A small network was shown many inputs. Here are its activations along a few directions, one row for each input.
In each table, some parts of the input vary, and every possible input appears once, in random order.
A made-up example of a description, with smaller parts first: line(4) and (point or ring(11) or (values(3) and ring(8))).
Shared parts are said once, and a part with two or three values counts as separate values.
In the rows, zero is written as 128.

Other details of the inputs vary at random and push rows far along two fixed directions, the same in every table; ignore that.

Rows:
r1: [154 130 132 116 140 128 122  98 119 145 119 114 120 103 122]
r2: [159 118 130 107  69 135 126  80 150 122 119 129 114 114 102]
r3: [102 150 134 146 173 109 153 178 112 132 142 138 134 150 136]
r4: [123 135 136 144 117 119 133 149 133 120 131 141 127 144 122]
r5: [ 88 130 134 151 165 119 147 179 107 124 146 130 136 162 147]
r6: [ 96 138 136 152 103 141 144 190 143  98 151 156 135 167 135]
r7: [153 118 124  96  67 150 124  83 158 134 123 126 123 111 116]
r8: [106 121 130 144 183 107 120 141 104 149 127 119 140 127 154]
r9: [147 120 133 125 131 118 116  95 119 137 107 123 126 109 128]
r10: [124 100  93 120 242 102  92 111  93 147  97  77 120 125 126]
r11: [104 161 131 150 107 132 153 187 142 100 152 164 136 141 124]
r12: [147 126 121 109  61 153 120  91 159 122 128 134 128 103 120]
r13: [113 123 100 119 156 124 111 165 138  93 139 130 130 154 113]
r14: [152 124 134 108  67 142 129  87 158 118 126 138 113 114  97]
r15: [138 120 126 122 132 142 117  92 114 135 114 110 131 110 142]
r16: [147 130 125 123 131 122 121  93 115 139 112 117 126 105 129]
r17: [160 120 123 101  69 153 119  89 156 132 129 124 123 101 117]
r18: [109 125 128 132 117 125 136 146 138 128 145 135 131 141 128]
r19: [ 95 139 131 151 102 130 140 188 151 110 156 158 136 159 131]
r20: [119 138 139 143 124 123 131 147 135 121 134 144 125 140 119]
r21: [163 118 128 103  70 164 123  88 146 122 123 122 121 108 122]
r22: [138 116 136 130 200 103 106  85  89 163 100 102 126 101 140]
r23: [110 119 135 145 184 119 123 138  96 139 119 116 139 133 158]
r24: [128 142 131 129 118 121 149 148 131 124 133 139 129 140 125]
r25: [151 122 129 125 199 103 115  92  81 171 106  88 124 104 142]
r26: [102 144 131 137 102 144 160 188 141 104 152 153 137 163 136]
Each input here is: values(2) or (line(4) and ring(6)).
Which of the alternatives is r4?
> line(4) and ring(6)
Which other rows does r3 become when the ring(6) part takes its other values? List them by row number.
> r1, r11, r14, r20, r22

Rows:
r27: [118 139 128 138 123 134 140 150 125 119 133 136 132 138 136]
r28: [148 111 116 105 115 137 109 106 144 117 117 116 117 124 112]
r29: [151 120 132 111 111 143 127  94 129 134 119 118 122 115 124]
r30: [148 124 133 115 108 122 124  90 133 139 121 123 117 114 114]
r31: [141 115 134 119 107 138 122  89 133 135 118 119 120 118 123]
r32: [144 121 123 110 109 139 122  94 136 139 121 120 129 107 130]
r33: [114 142 115 133 120 127 134 171 149  95 145 151 128 152 107]
r34: [120 139 125 137 123 132 139 154 131 128 140 134 136 132 136]
r35: [147 114 138 116 109 136 123  91 132 136 118 120 120 120 122]
r36: [150 122 127 119 107 140 119  95 128 130 118 119 126 106 129]
r37: [118 140 130 140 126 134 134 152 129 124 139 137 133 128 136]
r38: [121 135 127 141 211  95 130 134  87 164 121 106 135 120 146]
r39: [122 131 138 143 123 125 133 152 127 121 135 139 132 138 133]
r40: [121 149 133 139 124 125 141 157 133 120 139 147 130 127 124]
r41: [145 120 127 115 109 139 119  92 130 129 118 123 129 106 131]
r42: [120 140 137 140 128 117 139 144 126 122 128 142 128 139 125]
r43: [117 130 129 140 128 124 132 145 130 135 135 131 133 135 135]
r44: [102 134 113 131 110 139 132 175 155  91 149 151 136 157 117]
r45: [108 135 113 135 114 138 130 174 150  94 147 145 133 156 117]
r46: [150 124 135 122 109 123 119  91 131 131 115 127 122 109 116]
r47: [149 126 131 118 109 123 123  92 137 141 117 125 122 110 115]
r48: [122 131 138 138 127 126 134 145 124 125 128 136 129 143 134]
r49: [120 148 130 133 119 123 149 158 131 122 144 142 130 136 122]
r50: [122 131 134 138 126 123 135 150 131 133 136 135 132 138 133]
r51: [149 112 116 106 121 139 103  99 140 120 119 115 120 125 112]
r52: [155 130 129 118 111 129 124  94 129 130 116 126 123 103 118]
r53: [117 131 133 146 124 126 131 147 126 122 135 136 133 136 135]
r54: [121 149 131 138 121 125 148 156 129 115 133 146 130 137 125]
r55: [148 110 114 106 114 139 108 107 141 119 116 119 117 122 110]
r56: [146 123 136 118 111 127 127  88 133 134 116 125 118 115 112]
r57: [107 133 114 134 115 135 134 178 152  93 144 142 129 154 119]
r58: [113 138 113 134 120 125 137 176 147  97 141 152 125 148 107]
r59: [108 113 134 141 220 100 121 114  80 166 115  97 133 129 155]
r60: [124 140 129 135 120 132 142 161 133 126 141 138 135 136 135]
r61: [109 137 130 134 116 138 149 158 135 114 143 144 136 142 133]
r62: [147 123 125 111 106 139 123  94 130 138 125 114 123 112 126]
r63: [153 123 131 113 109 141 123  95 127 131 113 120 123 115 127]
r64: [150 128 131 113 113 133 131  91 130 133 117 123 120 110 114]
r65: [114 124 115 135 218  93 118 143  98 139 119 106 126 136 131]
r66: [142 110 110 109 113 141 108 104 142 118 117 117 119 120 111]
r67: [103 129 111 130 114 136 132 176 150  96 143 149 133 151 118]
r68: [143 118 133 120 106 136 118  90 130 132 112 121 121 119 126]
r69: [140 116 128 115 106 133 118  91 138 140 119 123 128 113 128]
r70: [112 123 126 133 214 103 125 124  80 165 124  96 136 125 158]
r71: [112 129 133 141 123 125 132 146 129 120 135 141 136 136 137]
r72: [103 116 113 132 209 106 115 144 102 136 122 104 133 140 142]
r73: [122 139 131 131 119 131 144 159 129 124 145 136 131 141 132]
r74: [113 138 128 134 121 135 142 151 129 116 134 141 136 139 138]
r75: [145 120 128 114 109 144 127  92 130 133 119 116 123 113 125]
r76: [124 139 133 139 119 132 140 161 128 115 139 142 135 135 135]
r77: [115 122 129 138 223 105 115 118  78 167 116  97 136 114 160]
r78: [120 133 139 140 128 126 130 150 129 128 136 138 129 135 133]
r79: [112 129 134 137 127 127 134 140 126 123 128 137 133 140 137]
r80: [143 119 134 122 107 137 113  92 135 137 119 122 121 110 125]
r81: [110 131 135 139 127 127 130 145 131 126 136 140 133 133 136]
r82: [115 115 131 141 221  95 116 114  75 175 118  89 130 127 155]
r83: [110 128 132 133 124 124 136 143 129 129 140 135 132 140 135]
r84: [149 116 135 113 105 132 120  94 132 140 123 119 119 119 123]
r85: [122 141 134 137 123 134 137 160 131 121 140 141 132 133 134]
r86: [147 127 136 120 110 126 118  92 135 137 117 129 119 107 115]
What is each input in this table made of?
> line(4) and (values(3) or (values(2) and ring(6)))
Changing only the line(4) part turns r82 into r83. The same change can be made to r80. Which row results?
> r81
Changing only the line(4) part turns r70 into r49. The same change can be made to r72. Which row results?
> r65
Which other rows does r76 become when the ring(6) part takes its other values? List them by row number.
> r29, r60, r63, r73, r85
Which other rows does r27 become when the values(2) part takes its other values? List them by row number.
> r68

Rows:
r87: [114 117 107 128 159 130 117 175 131  94 132 124 125 167 118]
r88: [136 126 135 122  44 156 133 105 157 111 138 142 124 128 117]
r89: [113 138 136 154 144 102 143 156 113 136 128 137 130 140 134]
r90: [128  93  99 100 216 105  90  72 103 144  94  83 120 120 119]
r91: [101 128  97 138 171 116 110 184 136 108 145 127 131 149 117]
r92: [152 143 133 113  57 151 133 118 157 101 132 154 130 111 114]
r93: [122 148 125 145 150 110 148 160 113 134 130 132 135 133 137]
r94: [181 101 122  86  99 152 102  14 120 155  99  84 115  76 126]
r95: [145 137 146 121  49 143 144 119 166 114 141 156 116 127  98]
r96: [150 109 143 125 192 100  98  57  83 170  96  95 124  96 144]
r97: [145 136 129 118  57 166 136 118 161 108 128 148 125 112 118]
r98: [104 133 142 154 148 125 135 151 118 134 129 136 132 136 144]
r99: [109 133 129 135 142 128 143 167 122 135 142 131 144 140 154]
r100: [101 127 140 145 137 121 138 162 124 138 142 138 140 150 151]
r101: [119 152 136 137 156 116 151 161 116 138 143 133 129 135 130]
What is each input in this table made of?
> values(3) or (values(2) and line(6))
Which other rows does r101 become when the values(2) part takes its other values? List them by row number.
> r95
Which other rows does r97 become when the values(2) part takes its other values? List them by row number.
> r98
